Each row below holds a small network's activations on one input, seen along a few directions.
Each table varies a few parts of the input and shows all the possible inputs, shuffled.
A made-up example of a description, with smaller parts first: one of 2 separate values, together with either a single point or one of 9 places around a ring or (one of 4 places along a line, together with one of 5 places around a ring).
Shared parts are said once, and a part with two or three values counts as separate values.

Other details of the inputs shift rows strongly along two fixed directions, in all tables alike. That doesn't count.

Rows:
R1: [-45   4 -35  25 -73  30  -6 -13 -16  -6  20 -38 -19   4]
R2: [-45   7 -36  20 -72  25  -7 -17 -11  -9  14 -39 -16   5]
R3: [  2  -3 -32  23   8  -6   6   6 -11  17  -9  39 -22  -8]
R4: [ 18   5 -22  27  31  10   3  30 -13  10 -34  35 -23   1]
R5: [ 14   5 -17  31  31   9   5  22  -2  13 -35  38 -31  -2]
R6: [ 23 -10  17 -20  27 -17   3   3  -1  10   7  20  19  -1]
R7: [  9   5 -19  27  19  14   3  25  -7   8 -33  24 -26  -2]
R8: [ 38 -12  48 -50  49 -34   0  -2  17   8   5  20  45  -2]
R9: [-16 -10  51 -35 -24  -6  -2 -18  25 -31  42 -64  40   1]
R10: [-10  -7  44 -34 -18  -6  -3 -15  17 -29  40 -55  41   4]
R11: [-36   9 -37  24 -48  14  -2 -17  -7  -4   6 -18 -27   2]
R12: [ 27 -16  61 -39  49 -31   1  -3  30   7  18  16  42  -7]
R13: [-19  18 -24  25 -33  32  -4   2 -15 -12 -20 -27 -29   9]
R14: [ 14  -4 -42  23  23  -8   5  16 -23  23 -15  57 -21  -5]
R15: [-22  17 -19  24 -40  33  -4  -1 -12 -19 -14 -39 -27  10]
R16: [ -8  -1  41 -46 -20 -12  -4 -25  18 -28  28 -58  37   5]
R17: [  0   0 -30  21   5  -3   0   1  -7  26 -11  43 -19  -3]
R18: [-15  12  26 -14 -30  21  -5  -5   7 -35   0 -67   9  11]
R19: [  7   1 -30  14   2   3  -2   3 -22  27  -7  40 -15  -1]
R20: [-32   3 -41  26 -49  16   1  -7 -16  -7   8 -18 -26   0]
R21: [ 29 -18  59 -37  52 -33   6   1  29   1  18  13  43  -9]
R22: [ 13  -8  21 -17  24 -20   0  -3  16  10   5  18  20  -6]
R23: [-33   2  13 -17 -50   4  -4 -24  14 -29  29 -66  15   2]
R24: [ 38 -15  51 -46  49 -29   0   2  14  11  12  19  44  -2]
R25: [ -1   5  60 -36 -10   7  -4  -6  23 -42  10 -76  31  10]
R26: [-37   5 -32  26 -58  25  -5 -13 -13  -1  16 -23 -20   2]
R27: [-37   6 -38  22 -64  28  -8 -11 -22  -6  18 -31 -15   7]
R28: [  7   0 -39  17   7  -2  -1   9 -19  24 -12  44 -13  -1]
R29: [ 24   1  25  -8  41  -2   1  21   9  -6 -19   7  11   1]
R30: [ 17  -2 -43  18  20  -8   5  12 -27  28 -20  57 -24  -4]
R31: [ 36 -14  55 -44  52 -32   4  -2  19   4  14  17  42  -4]
R32: [ 21  -4  18 -25  25 -19  -2  -6   5  12   1  21  20  -1]
R33: [-23   7  29  -6 -35  22  -3  -4  19 -40   9 -75   7   7]
R34: [  8  -3 -32  24  21 -10   7   8 -10  24 -14  54 -26  -8]
R35: [ 15   4 -42  17  20 -10   3   5 -22  30 -24  58 -24  -4]
R36: [-22   9  29  -5 -29  21  -4  -6  19 -36   5 -67   5   5]
R37: [  7   1 -41  18  12  -6   2   9 -19  20 -14  42 -17  -3]
R38: [  8  -1 -35  21  20 -11   5   7  -9  27 -19  53 -22  -9]
R39: [ 20  -6  19 -23  26 -22   3  -5   4   2   4  13  16  -3]
R40: [ 32  -4  66 -30  62 -18   4  11  37 -11 -11   0  28  -3]
R41: [-39   5 -32  29 -54  22  -1 -14 -11  -4  17 -22 -25   3]
R42: [ 16   5 -17  30  31   8   5  25  -4  13 -35  37 -28  -3]
Description of these inputs: one of 6 places along a line, together with either one of 2 separate values or one of 5 places around a ring.
Question: Changing only the place on the line of 6 turns R32 into R17. The same change can be made to R13. Which row results?
Answer: R40
Question: Which other rows agree with R28 in the place on the line of 6? List them by row number.
Answer: R4, R10, R14, R27, R29, R37
Question: Change only the place on the ring of 5 in R26. List by row number the other rows that result.
Answer: R3, R21, R22, R38
Question: A walk changes only the place on the ring of 5. It starts at R20 and steps to R9. List the rest of the walk in order.
Answer: R1, R2, R23
Question: Change only the place on the line of 6 in R25. List by row number the other rows that result.
Answer: R4, R5, R15, R33, R42

Rows:
R43: [-21   0  11   7 -25  17  -2   1  10 -19  13 -39   2   2]
R44: [ 19   1   0 -16  25 -18   1  -1  -3   9 -14  22   6   0]
R45: [-24   4   0   0 -27   1   2 -14  11 -22  11 -36  -5  -1]
R46: [ 23  -3   3 -12  30 -17   4   7  -5   1  -9  19   5  -1]
R47: [-13   6 -10   9 -32  26  -6   1 -14  -6   3 -26  -6   9]
R48: [ -6  -1  32 -23   0 -15   0 -15  26 -17  10 -28  18  -3]
R49: [ 14  -2  -6   4  12   6  -1  17 -11   5  -9  13   0   3]
R50: [ -3   8 -74  46 -10  19   3  18 -43  19 -29  41 -47   1]
R51: [ 25  -7  32 -12  47 -15   2   7  17  16  -8  34  12  -6]
R52: [-11   3  27 -15 -13  -2  -3 -17  22 -12  11 -31  13   0]
R53: [ 26 -11  30 -16  52 -29   8   9  21  -1  -4  22  15  -9]
R54: [ 13  -3  27 -19  29 -22   2  -6  24   4  -4  14  13  -6]
R55: [-31 -10 -22  13 -43   2  -1 -15  -7   6  36  -6  -2  -5]
R56: [ 25  -1  34 -34  31 -19  -2  -5  11   4  -4   8  27   0]
R57: [ -1  10 -59  43 -10  26  -3  16 -37  31 -28  44 -41   6]
R58: [ 27 -12  38 -13  52 -19   7  19  21  -2  -2  18  22  -7]
R59: [-21  -9 -12  -8 -42   1  -5 -18 -13   1  39 -17  15   2]
R60: [ -6   3  -8  21  -4  15  -1   5   0  10  -6  10 -14   1]
R61: [ 11   5 -42  15  15  -6   5   9 -24  17 -24  41 -26  -2]
R62: [ -5   6  18 -26 -17  -4  -6 -20   8 -14   7 -31  16   6]
R63: [-30   4  -5  20 -41  28  -3  -3   1 -12  10 -37 -11   4]
R64: [ 20   3 -19  10  21   2  -1  10 -18  27 -22  46 -14   1]
R65: [-13   3   2  -1 -27  16  -4   2  -8 -22  10 -41   5   7]
R66: [-22   1   4   6 -25  10   1  -5   8 -24  13 -39  -2   0]
Question: Changing only one part turns R55 into R59. The same change can be made to R52. Which row results?
Answer: R56
Question: What is each input in this table made of?
Answer: one of 2 separate values, together with either a single point or one of 11 places around a ring

Rows:
R67: [-22   9  13  12 -23  14   1 -16  13 -23   8 -38 -14   1]
R68: [-50   5  -1   5 -71  28  -8  -8   8 -37  20 -81   6   4]
R69: [-35  -9 -41   5 -51 -14  -3 -26  -6  11  32  -1   2  -9]
R70: [ 14   0  35 -21  40 -26   4   4  36 -14 -12  -2  21  -7]
R71: [ 29 -16  96 -48  50 -24   5  -1  46 -18  21 -21  49  -5]
R72: [ 10  15 -66  43  16   8   7  16 -36  16 -43  53 -54   0]
R73: [-24 -10 -36  17 -36  -6   3 -25 -16  24  36  26 -13  -6]
R74: [-16  10 -57  60 -15  26   7   7 -23  18 -23  30 -62  -2]
R75: [ 28  -5  -3  -3  34  -5   6  22 -18   8 -13  27   1  -1]
R76: [ 17  -3  35 -29  13 -10   4   1   6 -21   3 -26  20   4]
R77: [ 21   1  22 -16  24  -3  -3   5   7  11 -18  11  10   4]
R78: [-46  -1 -28 -14 -88   2  -6 -46 -22 -19  55 -56   5   6]
R79: [ 16  -5  34 -21  40 -24   5   7  32  -9  -9   0  19  -7]
R80: [ 10   1  19 -14   6   8  -9   5   3   3  -1  -5  22   7]
R81: [-26   5 -65  49 -31  26  -3  21 -24  10 -14  14 -31   3]
R82: [ 19  -9 -25 -12  20 -30  -2 -13 -16  50   4  75   6  -6]
R83: [-42  14   5  -4 -77  40 -14 -18  -2 -29  18 -83   5  14]
R84: [ 40 -12  60 -47  52 -24   1  12  12 -15  15  -8  52   3]
R85: [ 35   0  36 -26  53 -17   1   6  17  11 -23  24  15   0]
R86: [ 28  -3  56 -45  38 -23   7  -3  18 -25   3 -24  30   1]
R87: [ 11  -3 -38  46  25  14   4  29 -21  32 -15  64 -31  -2]
R88: [  6  -3 -41  51  17  18   5  26 -25  32 -20  59 -41  -6]
R89: [ 20  -6 -16  15  39 -11   6  26   4  21 -32  50 -12 -10]
R90: [-46  26   4  -3 -75  33 -14 -31   7 -38   8 -89  -6  15]
Question: What is each input in this table made of?
Answer: one of 4 separate values, together with either a single point or one of 5 places along a line
Question: Changing only the choice among 4 separate values turns R71 into R76. The same change can be made to R73. Which row results?
Answer: R78
Question: Which other rows agree with R81 in the choice among 4 separate values? List them by row number.
Answer: R68, R69, R70, R79, R89
Question: A walk changes only the place on the line of 5. It starts at R80 and steps to R83. List the rest of the walk in order.
Answer: R77, R85, R90
Question: A walk changes only the place on the line of 5. It starts at R72 and steps to R86. List the rest of the walk in order.
Answer: R76, R75, R84
